A small network was shown many inputs. Here are its activations along a few directions, one row for each input.
Each table varies a few parts of the input and shows all the possible inputs, shuffled.
A made-up example of a description, with smaller parts first: values(2) and (point or ring(9) or (line(4) and ring(8))).
Shared parts are said once, and a part with two or three values counts as separate values.
In the rows, 128 means zero.

Table:
x1: [137 122 112  97 153 127  95  92 146 189 121 163 120  88 198 108 121 128
 102 140]
x2: [122 133 164 150  90 100 147 128 126  89 150 121 145 120 149 111 187 140
 141 131]
x3: [114 127 121  87 155 151 139  76 132 164 130 119 161 105 118 121 124 146
 104 134]
x4: [116 150 120  79 119 156 111  84 140 160 135 149 125 100 149  87 145 129
 111 166]
x5: [107 117 130 140 105 116 146 129 102 126 132 130 159  88 172 132 202 127
 132 143]
x6: [103 155 137 151  67 109 116 178 107 122 123 141 105 162 132 213 159  59
 100 106]
x7: [137  94 116 138 157 118 119 117 113 181 114 122 189  83 169 135 131 133
 124  75]
x8: [154 147 121 145 188 109 123 123 134 102 137 120 107 151  95 109  71 143
 160 126]
x9: [147  95 113  95 161 120 103  79 125 171 104 128 148  75 165 147  94 137
 114 115]
x10: [138 139 108 121 115 165 142 133 159  97 135 147  81 145 116  73 103 137
 136 171]
x11: [125 158 162 135  86 138 114 156  86 140 107 110 120 154  88 218 105  73
  99  91]
x12: [122 159 143  83  97 132 106 136 155 174 135 163  56 171 125 175 100  58
  97 117]
x13: [111 107 148 146 126 160 144 133 120 113 146  92 160 126 102 126 150 167
 149 124]
x14: [132 125 120  97 106 154 121 106 165 127 178 138 102 139 141  83 141 151
 130 164]
x15: [150 149 114 188 128  63 140 162 104  79 109 131 114 152 139  95 147 113
 153 113]
x16: [149 150 101 119 167  98 126 153 150 126 129 149  62 154 133  85  98 142
 163 146]
x17: [119 133 122 123 147 148 150 127 144 100 124 118 123 153  80 116  80 171
 150 149]
x18: [138 107 136 158 122 156 160 158 111  84 119 101 148 148  85 111 115 145
 145 132]
x19: [125 128 119 104 129 148 146 102 136 116 142 105 120 112 101 130 108 182
 135 131]
x20: [160 129 129 179 166 100 123 163 121  99 127 114 140 142  86 116 109 141
 160 104]
x21: [110 118 129 186 112 118 163 172 143  74 133 141 131 148 114 105 165 137
 140 142]
x22: [ 98  82 116 140 141 110  96 135 124 138 105 142 177  98 206 136 188 108
 126 117]
x23: [117  94 144 118 124 147 129 108  93 148 102 101 182 105 110 124 158 134
 106 131]
x24: [142 154 146  93 110 130 115 124 135 152 138 128  95 153  97 217  74  72
  95 100]
The inputs of x12 and x11 match in every part but one. If x1 is changed in the same way as x12 into x11, which row does it become?
> x7
Describe the family of inputs behind these rows.
> line(4) and (point or line(5))
Which other rows does x21 become when the line(4) part takes its other values? List them by row number.
> x10, x17, x18

Table:
x25: [110 138 128 108 145 120 100 113 112 190 101 143 129 116 173 212 117  70
 101  83]
x26: [124 146 155 187  95  97 159 214 128  61 117 126 108 202  81 166 168  70
 140 105]
x27: [115 150 105  72 131 131  85 103 118 203 123 169  92 107 175 171 121  84
 103 133]
x28: [125 109 109 128 132 118 143 108 120 113 131 130 140  85 138  65 159 182
 143 160]
x29: [101 119 134 118 148 116 100 118  94 179 107 112 159 115 157 221 126  65
 104  73]
x30: [165 159 140 125 141 143 134 156 131  99 151  88  93 182  34 155  41 145
 146 113]
x31: [109  96 152 129 118 149 117 113 115 170 135 109 184 122 134 185 141  94
  99  95]
x32: [156 103 103 159 164 106 124 119 138 115 109 142 145  79 169  61 123 169
 152 141]
x33: [163 187 132  96 134 146 126 141 144 105 158 125  51 181  47 126  28 139
 146 156]
x34: [113 113 131 112  96 138 134  85 127 132 141 131 145 104 143  99 152 155
 122 150]
x35: [100  92 162 133 121 148 146 114 111 129 129  89 183 111 111 127 171 145
 119 118]
x36: [107 113 150 119 104 152 136 109 125 134 136 111 167 101 134 109 168 154
 114 130]
x37: [127 110 145 118 107 154 122 111 122 173 125 139 152 118 148 172 134 107
  93 112]
x38: [119 125 135  87 101 160 103  92 139 173 145 164 107 119 162 140 125  92
  96 158]
x39: [165 176 135 113 134 133 134 147 138 103 152 110  70 179  40 141  37 142
 149 132]
x40: [109 132 125  94 105 161 138  94 138 148 142 136 119 105 165  84 154 162
 109 167]
x41: [153 118  92 139 175 117 122 114 148 121 114 153 125  86 185  44 117 171
 150 158]
x42: [155 148 150 138 134 133 139 171 111  90 149  74 132 179  22 171  48 142
 157 106]
x43: [130 160 139 169  88  95 140 193 148  67 114 148  93 200  94 151 162  85
 141 119]
x44: [122 100 124 142 142 122 140 105 117  96 123 101 162  90 139  79 153 169
 136 137]
x45: [120 102 132 162 144 121 160 129  95 110 117  88 191  91 127  88 156 173
 134 113]
x46: [125 175 128 167  85  94 142 186 162  72 126 171  68 201 110 135 153  85
 138 121]
x47: [111 110 134  90 102 151 109 106 139 182 143 148 137 124 149 156 139 105
 100 138]
x48: [125 181 118 147  89 110 134 181 167  83 137 179  45 200 113 122 154  84
 140 153]
x49: [161  91 102 165 184 112 129 123 131 118 103 119 163  85 156  74 131 168
 157 121]
x50: [123 118  90 109 144 136 141  98 132 121 132 130 116  96 159  52 149 188
 133 171]
x51: [143  77 121 177 178 100 132 133 111  93 103  99 196  90 148  90 131 152
 160 116]
x52: [109 134 111  80 143 119  95 108 123 202 122 150 113 116 174 189 125  87
 102 104]
Describe the family of inputs behind these rows.
> line(4) and (values(2) or line(5))
The inputs of x52 and x29 match in every part but the line(4) part. If x32 is changed in the same way as x52 into x29, which row does it become?
> x51
Start at x41 and move only the line(5) part, one step at a time. The first step leads to x50. Which rows follow, in order?
> x40, x38, x27
Which other rows does x40 become when the line(4) part takes its other values? List them by row number.
> x34, x35, x36

Table:
x53: [146 162 117 165 122  91 144 190 149  49 130 132  79 204  67 130 106 132
 165 124]
x54: [130 187 168  84  88 164 131 139 151 140 155 138  63 196  62 190  68  98
 106 149]
x55: [119  73 127 168 117 116 156 120 105 109 125  99 211  79 130  82 201 166
 137 112]
x56: [111  86  95 158 126 125 141  89 117 125 122 135 165  59 205  43 214 175
 129 155]
x57: [147 102  80 119 196 132 119  77 126 150 135 120 137  72 152  67  90 202
 149 152]
x58: [124 179 150  96  96 137 124 162 147 124 138 132  72 208  81 193  89  72
 117 117]
x59: [156 154 132 199 131  86 141 210 136  50 120 129  91 188  78 128 120  97
 168 115]
x60: [151 178 131 152 113 128 150 174 150  63 143 124  70 208  68 122  87 153
 149 147]
x61: [ 95  99 119 124 103 142 108  76 104 187 117 150 163  57 227 120 211 112
  88 137]
x62: [113  96 140  94 139 140 115 104  97 173 122  95 185  87 128 169 123 109
 114  79]
x63: [152 174 152 119 104 142 159 148 157  70 157 126  64 196  41 109  67 163
 140 170]
x64: [134 104 105  72 171 143  92  58 122 206 126 128 137  67 172 143  85 128
 113 122]
x65: [134 177 156 127 101 115 122 186 143 126 121 146  81 195  87 202 107  64
 126 103]
x66: [129  85  89 109 163 138 124  82 140 144 126 148 151  55 197  31 151 179
 143 167]
x67: [140  85 131 136 161 126 148 121 106 114 123  87 201  91 108  94 116 180
 147 124]
x68: [102 106 114  87 143 157  88  58 131 194 115 161 146  58 230 110 146 121
 100 145]
x69: [ 81  89 134 130 111 129 129 114  92 171 123 109 201  90 160 162 208 105
  98  89]
x70: [138 167 164 165 120  93 113 197 130 109 107 145  88 196 110 208 113  48
 115  96]
Describe the family of inputs behind these rows.
> values(2) and (line(4) or ring(5))
The inputs of x62 and x67 match in every part but the values(2) part. If x65 is changed in the same way as x62 into x67, which row does it become?
> x53
Which other rows does x62 become when the ring(5) part takes its other values? List them by row number.
> x61, x64, x68, x69
Which other rows does x65 become when the line(4) part takes its other values? List them by row number.
> x54, x58, x70
